A small network was shown many inputs. Here are its activations along a few directions, one row for each input.
Each table varies a few parts of the input and shows all the possible inputs, shuffled.
Descriptions start from the smaller parts, as in this example, which fits no table here: one of 2 separate values, together with either a single point or one of 9 places around a ring or (one of 5 places around a ring, together with one of 6 places along a line).
Shared parts are said once, and a part with two or three values counts as separate values.
(in the rows, 128 means zero)

Other details of the inputs vary at random and push rows far along two fixed directions, the same in every table; ignore that.

A family of inputs:
x1: [ 57 101  96  97 182 180 161  96 148 137 215]
x2: [114  92 140 223 175 119 100 116 191 111 155]
x3: [106 107 122  88 204 178 139 108 179 156 185]
x4: [154 159 112  26 123 142 108 104  95 178 118]
x5: [134 164 143 176  84 107  87 141  82 133  72]
x6: [121 188 155 162  91  79 112 140 117 113  77]
x7: [ 92  91 146 235 140 141 121 125 189 121 143]
x8: [192 152 122  11 118 133 167 142  98 123 153]
x9: [140 170 137 173  69 101 106 131 109 125  71]
x10: [107  97  71 104 180 181 136 120 185 168 195]
x11: [101  45 176 212 135 136 164 144 162  51 165]
x12: [199 123 178 135 113  65 146 152 104  95  73]
x13: [192 140 150 145  84  73 127 170 117  77  92]
x14: [ 56  86 160 213 158 136 128 118 173  87 132]
x15: [169 152 168 153  64  80 148 168 104  76 105]
x16: [165 168  97  37 124 149 126 102 102 169 114]
x17: [158 163 105  38 139 156 110 112  74 178 113]
x18: [119 151 135 161  75 104 114 113  92 100  55]
x19: [113 144 141 163  91 110  95 124  64 108  54]
x20: [ 75  93 100 105 152 198 129 123 162 183 215]
x21: [168 170 166 148 128  74  97  97 112 108  73]
x22: [109  64 142 216 150 142  77 127 189 131 138]
x23: [ 97 155  90  31  99 148 130 110  72 158 128]
x24: [148 166  71  47 125 149 104 135  80 180 125]
x25: [156 156 105  29 104 114 199 169  83 149 161]
x26: [134 135 104  21 112 115 207 150  64 125 148]
x27: [190 128 149 147 101  55 143 176 110  98  80]
x28: [103  94 145 216 172 125 102 134 202 110 134]
x29: [ 71  72 144 222 146 144 130 107 171  97 127]
x30: [110  92  70 103 171 198 130 122 180 172 197]
x31: [ 79 123  99 110 175 175 152 114 165 160 230]
x32: [170 157 154 149 113  89 101 105 121 119  52]
Description of these inputs: one of 4 places along a line, together with either one of 2 separate values or one of 6 places along a line.
- The inputs of x28 and x6 match in every part but the place on the line of 4. If x10 is changed in the same way as x28 into x6, which row does it become? => x7
- Start at x12 and move only the place on the line of 4, one step at a time. The first step leads to x27. Which rows follow, in order? => x25, x26
- Which other rows agree with x19 in the place on the line of 4? List them by row number. => x1, x11, x14, x18, x23, x26, x29
- Change only the place on the line of 6 in x16. List by row number the other rows that result. => x3, x4, x17, x21, x32

A family of inputs:
x33: [ 92 124 140 179 152 125 106 114 153 124 129]
x34: [167 190 138 112  85  71  97 111 100 118  46]
x35: [137 146  96  37 142 172 125 115 121 178 159]
x36: [114 161  70  56 124 161 127 135 117 186 176]
x37: [158 169 117 123  61  83  97 144  74 124  45]
x38: [140  87 150 158 144 128 134 131 148  99 153]
x39: [106 119 128 189 131 129 101 130 159 136 136]
x40: [ 96 124 129 183 144 120 109 116 163 124 134]
x41: [133  79 147 162 144 124 149 137 142 106 144]
x42: [158 142  93  39 134 155 152 153 117 153 189]
x43: [132  81 147 156 150 125 152 132 145 103 142]
x44: [148 101 144 160 145 129 129 148 160 109 157]
x45: [ 99 130 127 188 140 121 118 115 164 120 132]
x46: [108  98 121 178 138 132 126 120 153 109 113]
x47: [147 205 129 132  77  61  94 126  87 122  50]
x48: [ 92 122 149 170 160 134 117 105 140 128 138]
x49: [104 105 144 160 113 157 150 147 141 107 162]
x50: [133 102 149 168 138 152  96 124 155 138 129]
x51: [114  95 122 187 126 136 119 130 151 116 114]
x52: [ 91 114 146 156 131 142 160 125 150  91 155]
x53: [143 103 147 161 148 119 130 143 159 103 152]
x54: [129  91 144 156 158 112 164 142 156 111 141]
x55: [126 107 139 161 149 138 109 110 172 126 128]
x56: [102  87 143 167 150 143 119 116 127 120 122]
x57: [ 99  91 152 150 114 143 156 138 140 109 167]
x58: [ 98 119 149 175 152 136 111 114 135 135 140]
x59: [ 97 122 140 178 151 130 104 119 151 128 129]
x60: [105  90 124 180 135 127 112 127 151 117 115]
x61: [132 145 109  34 153 169 136 102 107 175 162]
x62: [135 103 138 171 130 146  99 126 165 137 133]
x63: [108 131  76  38 143 163 139 122 102 164 151]
x64: [185 189 148 113  88  51 121 138  89  87  63]
x65: [134 101 143 147 162 117 153 153 167 113 152]
x66: [153 177 115 124  70  75 113 129  79 112  41]
x67: [149 147  95  30 152 145 160 136 124 141 181]
x68: [104 163  98  47 154 159 141 108 100 173 167]
x69: [125 115 138 170 146 133 118 105 174 117 125]
x70: [111  89 123 180 130 136 110 132 150 121 117]
x71: [147 134  98  28 146 150 164 124 112 136 178]
x72: [108 134  77  34 148 164 142 117 105 159 147]
x73: [135  92 149 154 152 124 139 121 153  91 149]
x74: [140 147  84  40 134 167 129 117 131 178 162]
x75: [131  99 158 158 146 161 107 115 142 142 140]
x76: [101 107 143 157 120 154 155 140 145 104 161]
x77: [149 202 137 133  74  74  86 133  74 132  51]
x78: [100  94 122 172 143 126 118 118 155 110 114]
x79: [ 96 109 144 156 124 146 156 135 145  99 160]
x80: [105 117 147 177 140 147 106 126 130 143 144]
x81: [157 168 143 124  71  90 100 134  49 120  41]
x82: [101  90 142 160 157 145 123 111 130 117 120]
x83: [131 147  96  34 148 166 128 110 121 175 159]
x84: [109  88 133 177 137 141 106 130 140 121 113]
x85: [ 95  94 153 148 119 135 157 132 139 104 165]
x86: [104 140 109  33 117 152 182 126 104 137 182]
x87: [ 97  93 132 169 152 132 115 115 145 110 111]
x88: [129 101 159 156 153 157 110 109 145 139 137]
x89: [141  77 145 164 133 136 144 150 137 114 150]
x90: [127 105 140 167 142 135 104 115 169 130 129]
x91: [193 171 148 109  72  71 119 141  73  97  69]
x92: [190 181 147 116  79  52 130 169  89 110  64]
x93: [111  86 133 181 131 144 103 137 136 123 115]
x94: [150 200 152 134  79  77  94 125  61 131  53]
x95: [183 173 150 114  86  47 145 152  79 104  49]
x96: [104 135  89  36 155 163 151 104  93 155 149]
x97: [151 174 121 120  77  71 104 127  80 109  35]
x98: [176 169 148 110  83  54 140 133  70  91  53]
x99: [144 203 138 131  79  67  89 127  74 128  50]
x100: [131 147 111  32 158 169 139  98 110 169 157]
x101: [110 126 127 197 127 129 109 129 159 131 133]
x102: [111 160  81  53 132 168 124 132 107 186 172]
x103: [103 128 127 189 139 126 116 119 162 124 132]
x104: [139 147  93  30 156 130 178 146 129 147 174]
x105: [131 111 139 175 137 135 112 113 169 125 126]
x106: [143  84 143 162 139 127 153 165 147 126 150]
x107: [183 189 132 122  64  90  98 128  94 131  55]
x108: [150 172 155 111  39  80 136 150  61 103  81]
x109: [117  93 122 191 119 139 115 137 146 119 116]
x110: [130 113 138 169 144 138 117 109 172 121 126]
x111: [130 149  98  32 153 166 131 106 124 169 154]
x112: [142 130  93  37 146 136 184 150 113 160 172]
x113: [108  86 142 168 145 151 117 121 127 125 123]
x114: [103 100 121 180 139 127 127 116 156 105 113]
x115: [ 90  98 154 149 126 132 162 123 145  96 161]
x116: [105 127 128 196 131 122 111 124 159 126 131]
x117: [119 108 149 156 158 138 107 105 163 123 124]
x118: [145 143  94  34 148 133 173 157 125 155 178]
x119: [112 124 127 202 120 132 105 135 155 133 134]
x120: [105 156  99  38 123 164 182 128 109 132 177]
x121: [156 128  97  36 129 161 155 141 105 148 186]
x122: [139  85 142 159 147 124 157 157 151 123 148]
x123: [106 164  72  53 136 150 132 123 121 178 172]
x124: [167 188 165 112  97  77 101 101  76 116  41]
x125: [183 192 135 123  68  84  99 122  96 126  49]
x126: [143  96 140 155 144 128 144 171 160 125 161]
x127: [146 122  93  36 135 153 173 140 103 153 174]
- The inputs of x122 and x54 match in every part but one. If x57 is changed in the same way as x122 into x54, which row does it become? => x115
- The inputs of x34 and x55 match in every part but one. If x40 is changed in the same way as x34 into x55, which row does it become? => x47
- The inputs of x53 and x42 match in every part but one. If x38 is changed in the same way as x53 into x42, which row does it become? => x121
- What is each input in this table made of? => one of 5 places along a line, together with either one of 2 separate values or one of 5 places around a ring or (one of 3 separate values, together with one of 4 places along a line)
- Start at x81 and move only the place on the line of 4, one step at a time. The first step leads to x93. Which rows follow, in order? => x37, x109
- Change only the choice among 2 separate values in x57. List by row number the other rows that result. => x76
- Change only the choice among 2 separate values in x79. List by row number the other rows that result. => x85
- Change only the place on the line of 5 in x56. List by row number the other rows that result. => x81, x82, x96, x113

A family of inputs:
x128: [148 106 134 127 129 123 158 158 133 116 153]
x129: [135 109 163 211 140 101 104 120 161  98  96]
x130: [108  99 113 104 148 176 136 124 141 146 174]
x131: [128 106 130 133 136 144 118 123 136 132 142]
x132: [137  69 159 176 139 128 148 150 156  92 147]
x133: [127 125 133 135 149 139 126 119 147 127 140]
x134: [169 175 122 103  94  99 112 133  93 137  84]
x135: [109 100 171 220 122 103 114 122 139  88  90]
x136: [144 115 147 133 132 112 156 144 138  98 143]
x137: [147 171 112  79 124 105 124 126 104 133 103]
x138: [156 139 132 127 109 105 110 126 114 124  82]
x139: [156 176 117  98 104  87 114 135 103 132  83]
x140: [ 97  99 106 122 140 161 143 125 134 130 158]
x141: [127 122 101  70 158 155 144 115 131 158 156]
x142: [116  88 155 180 153 135 117 116 154 119 140]
x143: [112 138 106  74 145 158 143 119 128 147 171]
x144: [131 117 119 141 144 129 117 138 140 136 129]
x145: [106 116 118 122 144 156 136 127 153 143 170]
x146: [ 96  97 103 107 146 171 145 124 138 139 171]
x147: [110 128  93  80 135 162 145 133 122 159 171]
x148: [128 176 113  81 101 107 137 122  91 125 107]
x149: [124 132 144 151 134 122 120 122 136 117 126]
x150: [118 139 101  76 141 157 142 127 134 159 172]
x151: [134 127 132 137 145 131 123 116 146 125 134]
x152: [139 196  95  40  86 111 139 131  78 152 111]
x153: [128 175 108  88  92 105 135 131  96 134 107]
x154: [105  83 147 188 135 144 120 128 151 112 132]
x155: [106  90 157 183 147 141 122 120 152 115 136]
x156: [155 184 101  33  93 123 129 129  67 152 106]
x157: [156 154 140 146  96  93 102 134 103 124  88]
x158: [130 160 140 135 102  99 122 125 107 110  93]
x159: [136 155 136 157  85  90 115 138  97 112  77]
x160: [158 142 135 129 106 111 109 125 112 122  87]
x161: [128 133  93  74 149 151 140 124 145 162 163]
x162: [134 113 118 138 144 137 121 131 147 142 138]
x163: [112 121 123 164 117 124 129 136 126 118 123]
x164: [125 127 107  71 155 163 145 117 127 158 160]
x165: [150 138 130 130 114 103 106 132 112 119  83]
x166: [148 158 143 150  88  96 107 137  99 120  83]
x167: [133 150 151 143  97  93 118 124  95 110  75]
x168: [122 109 107 111 158 171 135 131 151 157 175]
x169: [ 90  98 126 179 141 141 137 129 163 117 152]
x170: [117 116 109 108 158 165 138 125 161 154 176]
x171: [143 101 153 133 134 116 159 142 130 102 137]
x172: [136 100 171 212 136 109 105 118 151 101  93]
x173: [145 158 108  63 129 115 130 123  95 145 108]
x174: [108 124 134 135 141 138 131 124 140 124 144]
x175: [114 112 109 107 154 159 134 123 155 152 183]
x176: [103 127 125 143 130 127 138 120 133 112 134]
x177: [131 112 170 212 130 101 101 119 151  95 106]
x178: [131 100 124 112 146 141 168 150 156 125 184]
x179: [124 149 136 135 101  99 129 122  93 110  83]
x180: [141 148 145 141  90 102 110 133  95 113  75]
x181: [124 115 113 119 154 155 133 122 162 147 166]
x182: [110  90 158 184 152 139 120 120 153 118 136]
x183: [121 100 112 104 157 176 134 123 149 150 168]
x184: [116 104 177 214 125 107 109 125 138  96  91]
x185: [102 117 116 121 144 156 139 130 151 143 168]
x186: [156 192  98  42  93 118 129 136  70 159 112]
x187: [143 158 142 150  89  95 110 140  97 119  80]
- The inputs of x172 and x151 match in every part but one. If x155 is changed in the same way as x172 into x151, which row does it become? => x143
- The inputs of x163 and x179 match in every part but one. If x187 is changed in the same way as x163 into x179, which row does it become? => x184
- What is each input in this table made of? => one of 5 places around a ring, together with either a single point or one of 11 places along a line
- Which other rows agree with x145 in the place on the ring of 5? List them by row number. => x139, x150, x152, x153, x161, x169, x170, x175, x178, x181, x185
